Each row below holds a small network's activations on one input, seen along a few directions.
In each table, some parts of the input vary, and every possible input appears once, in random order.
A made-up example of a description, with smaller parts first: one of 6 places along a line, together with either a single point or one of 11 places along a line or (one of 2 separate values, together with one of 8 places around a ring).
Shared parts are said once, and a part with two or three values counts as separate values.

Table:
r1: [-24  36  74  21  -9  18  -9 -15   3   9  20 -26]
r2: [ -8 -29  20 -55  11  10  54 -21  59  51 -17  54]
r3: [ 14 -43 -45  11 -24 -22  36 -25  32   5  -1  41]
r4: [ 14 -27 -66 -19  11  10 -16  30 -39 -32 -16  -1]
r5: [  1 -30 -61 -13   5  -3 -27  14 -32 -27 -24  -1]
r6: [-14  78  75  49  -2   2   5  27 -12  16  55 -46]
r7: [  3   7   7  78 -50 -12 -43 -15 -18 -35   8 -36]
r8: [ 19  17 -44 -48  19  42   7  44 -31 -35   1 -10]
r9: [-18 -12 -13 -86  37  36  12  20   9  23 -38  12]
r10: [-12 -11 -14 -42  47  -6 -51 -15  -9 -17 -56   9]
r11: [  6 -56 -43  19 -30 -34  17 -53  35  17 -14  44]
r12: [-26   7  68  37  -3 -45 -54 -22   0  14  -6 -53]
r13: [-12 -43  12 -13  18 -30  -6 -61  43  34 -42  45]
r14: [ -1  39  -6 -44  50  22   7  63 -30  -2   9 -14]
r15: [  8   5  21 -10   8   4  63  -1  34  25  21  41]
r16: [ 18  52  24  53 -36  16  -2  30 -27 -23  52 -51]
r17: [ 31 -10 -24   0 -13  10  39  -7  10  -2  19  39]
r18: [  1  19  15  63 -39 -18 -31   6 -26 -22  29 -49]
The inputs of r16 and r18 match in every part but one. If r8 is changed in the same way as r16 into r18, which row does it become?
> r4
What do these inputs look like to the network?
> one of 3 separate values, together with one of 6 places around a ring
Start at r11 and move only the place on the ring of 6, one step at a time. The first step leads to r3. Which rows follow, in order?
> r17, r15, r2, r13

Table:
r19: [  7   9  -4 -31  18  23  13  27  -2   6  -9 -11]
r20: [  1  -4 -20   1   3  14 -10  13 -17 -12  -5   7]
r21: [ -8  42  54  65 -24 -11 -49   8 -31  -9  26 -74]
r22: [ -5 -26 -13  -1  -2 -14 -10 -13   9   3 -20  16]
r23: [ 14  -5 -32 -14 -11  10   4  14 -21 -17   5  -7]
r24: [-7 11 25 -6 -3  8 24  4 11 15 14  6]
r25: [-19 -17   8 -28   7  -3   4  -5  18  17 -17  13]
r26: [ 12   9   3  24 -15  -1  17 -11  -1  -2   4  13]
r27: [ -1 -29 -21  -2  -3 -18   1  -6  13 -15 -14   6]
r28: [-13 -15  -3 -19  16 -14  -1 -25  15  14 -16  12]
r29: [ 18   1  -8  16 -22  -2  17  -7  -1  -5  20   0]
r30: [-6 10 20 11  6 -3  0 -8  8  9 14 19]
r31: [  8  14 -10 -15  31  12  -8   9  -1  -4  -2  -2]
What do these inputs look like to the network?
> either a single point or (one of 3 separate values, together with one of 4 places along a line)
Which other rows does r24 become when the place on the line of 4 takes its other values? List them by row number.
> r26, r29, r30

Table:
r32: [ -6   0  11  38  -7 -10  -9 -17  -1   2   9   4]
r33: [  9   5  -8  10  -7   9   2  13 -11 -13   9 -13]
r34: [ -6  -2  -2  -1   0   2 -18  14 -17  -5  -7 -20]
r35: [  9   3  -3  17  -5  -6 -11  -6   1  -9   1   0]
r36: [  4 -51 -55 -78  28  14  53  -8  36  20 -30  67]
r37: [  3  -5  12  34 -26  -5   4  -7   2   1  21  -1]
r38: [-15  -7  18  26 -17 -15  -4 -12   3  13   2 -11]
r39: [  2  27  19  17  -9   3  -1  20 -11  -6  23 -23]
r40: [  4 -43 -55 -79  40   5  43 -18  35  23 -38  77]
r41: [ -3  -1  -8  -6  -2  -3 -16   9  -7  -7 -11 -18]
r42: [  0  32  18  16   8  -1  -7   8 -11  -1  12 -13]
r43: [  0  16  34  18 -11  10   1  -1   5  -3  21 -15]
r44: [  0  27  29  19   3   1 -10  -8  -4   1   9  -9]
r45: [  5   6  -7   3 -11  11  -3  18 -18 -16   9 -15]
r46: [  0 -11   8  10 -12 -13 -12  -8   8  -3  -5  -6]
r47: [ 13   0   0  14 -18  -2   3   1   1  -8   6  -8]
r48: [ -8 -53 -55 -94  36   2  40 -16  37  27 -43  63]
r49: [-11  22  25  11   7  -8 -12  17 -15   2   8 -29]
r50: [  1  11  -6  12   9   5 -15   9 -24 -11   2 -11]
r51: [  9  10 -10   7   1   3 -12  -1 -11 -13   0   0]
r52: [ -8  13  35   9  -6  -3 -16  -7   2   7   3 -17]
What do these inputs look like to the network?
> one of 3 separate values, together with either a single point or one of 6 places around a ring
The inputs of r44 and r43 match in every part but the choice among 3 separate values. If r42 is changed in the same way as r44 into r43, which row does it become?
> r39
List by row number the other rows that have the choice among 3 separate values in common with r48.
> r34, r38, r41, r46, r49, r52

Table:
r53: [ 20   0 -27  24 -24  15  22  11  -6 -26  20 -14]
r54: [ -2   2 -17  25   1 -13 -36  18 -38 -23   5 -38]
r55: [ -8  15  32  43 -22 -12 -36 -27 -21  -3  29 -34]
r56: [ 20 -20 -32  26 -17 -13 -12 -12 -10 -18  10  -9]
r57: [-13  28  48  59 -24 -12 -39   6 -12 -10  10 -81]
r58: [  5  27  24  56 -40  10  12  -1  11 -16  22 -33]
r59: [-23   4 -16 -42  32  25  -5  33 -27  -1 -14   0]
r60: [-18 -20  17 -22  16 -11  15   1  33  32 -36  24]
r61: [  8 -35   5 -40   9 -25  20 -40  45  34 -12  41]
r62: [ 13 -14  -5 -32  -8   0  57  -9  51  26 -16  59]
r63: [  2  12  -5 -43  51  24   6  10 -11   6  -2  31]
r64: [ -4   0 -25 -53  27  13  -2   9 -14  -1 -18  52]
The inputs of r57 and r59 match in every part but one. If r58 is changed in the same way as r57 into r59, which row does it become?
> r63
What do these inputs look like to the network?
> one of 3 separate values, together with one of 4 places along a line
Start at r61 and move only the place on the line of 4, one step at a time. The first step leads to r64. Which rows follow, in order?
> r56, r55
